arr =
array([[ 85,  78, 107, 105,  82,  85],
       [ 95,  50, 148, 119,  63,  57],
       [ 37, 123,  41,  75, 135,  93],
       [ 93,  68, 102, 120,  85,  59],
       [ 42, 128,  95,  55,  99,  98],
       [ 90, 114, 123, 164,  80, 122],
       [ 41,  99, 110, 127, 118, 131],
       [ 82, 143,  60,  57, 100,  73],
       [ 65,  92, 101, 153, 101,  57],
       [ 98, 126,  89,  65, 139, 128],
       [ 61,  77, 114, 138,  87,  94],
       [ 96, 108,  64,  90, 106, 127],
       [ 83,  99, 116, 146, 109,  77],
       [ 86,  85, 168, 145, 117,  84]])
Rows and columns are numbered from 0.
Find the entry directly above 83.
Answer: 96
Find the entry directly above the largest entry.
Answer: 116
The entry in the top-right corner is 85
Find the entry at row 0, column 2.
Answer: 107
The entry at row 0, column 0 is 85
The entry at row 1, column 0 is 95
The entry at row 2, column 1 -> 123
Find the entry at row 0, column 1.
Answer: 78
The entry in row 2 and column 0 is 37
Find the entry directly below 37.
Answer: 93
The entry just left of 138 is 114
Find the entry in the bottom-left corner.
Answer: 86
Find the entry at row 1, column 1.
Answer: 50
The entry directly below 63 is 135
The entry in row 2 and column 2: 41
The entry just right of 80: 122
The entry at row 1, column 2: 148
Find the entry directly above 122.
Answer: 98
The entry just right of 135 -> 93
Find the entry just right of 83.
Answer: 99
The entry just left of the largest entry is 85
The entry directly below 120: 55
Find the bottom-right entry.
Answer: 84
The entry just right of the largest entry is 145
Find the entry just left of 110.
Answer: 99

m = 153	115	164	59	61
Give the entry just right of the smallest entry.
Answer: 61
Give the second entry from the left.
Answer: 115
The third entry -> 164

Questions about the table below.
1) What is the smallest entry?
2) What is the 3rd entry in reading order?
[[111, 108, 107, 93, 94, 72, 104, 124, 129, 104], [119, 93, 96, 70, 122, 80, 115, 127, 145, 115], [92, 109, 111, 115, 89, 100, 102, 94, 72, 101], [110, 96, 91, 89, 99, 91, 91, 112, 138, 93], [91, 109, 107, 118, 83, 102, 92, 91, 77, 92], [116, 96, 90, 80, 102, 81, 93, 123, 156, 96], [97, 92, 95, 95, 113, 114, 105, 92, 90, 104], [113, 102, 106, 83, 110, 74, 117, 125, 127, 115], [95, 109, 108, 113, 85, 95, 96, 98, 87, 96], [100, 104, 108, 100, 104, 93, 112, 104, 90, 110], [108, 105, 109, 93, 103, 78, 112, 118, 112, 110]]
1) 70
2) 107
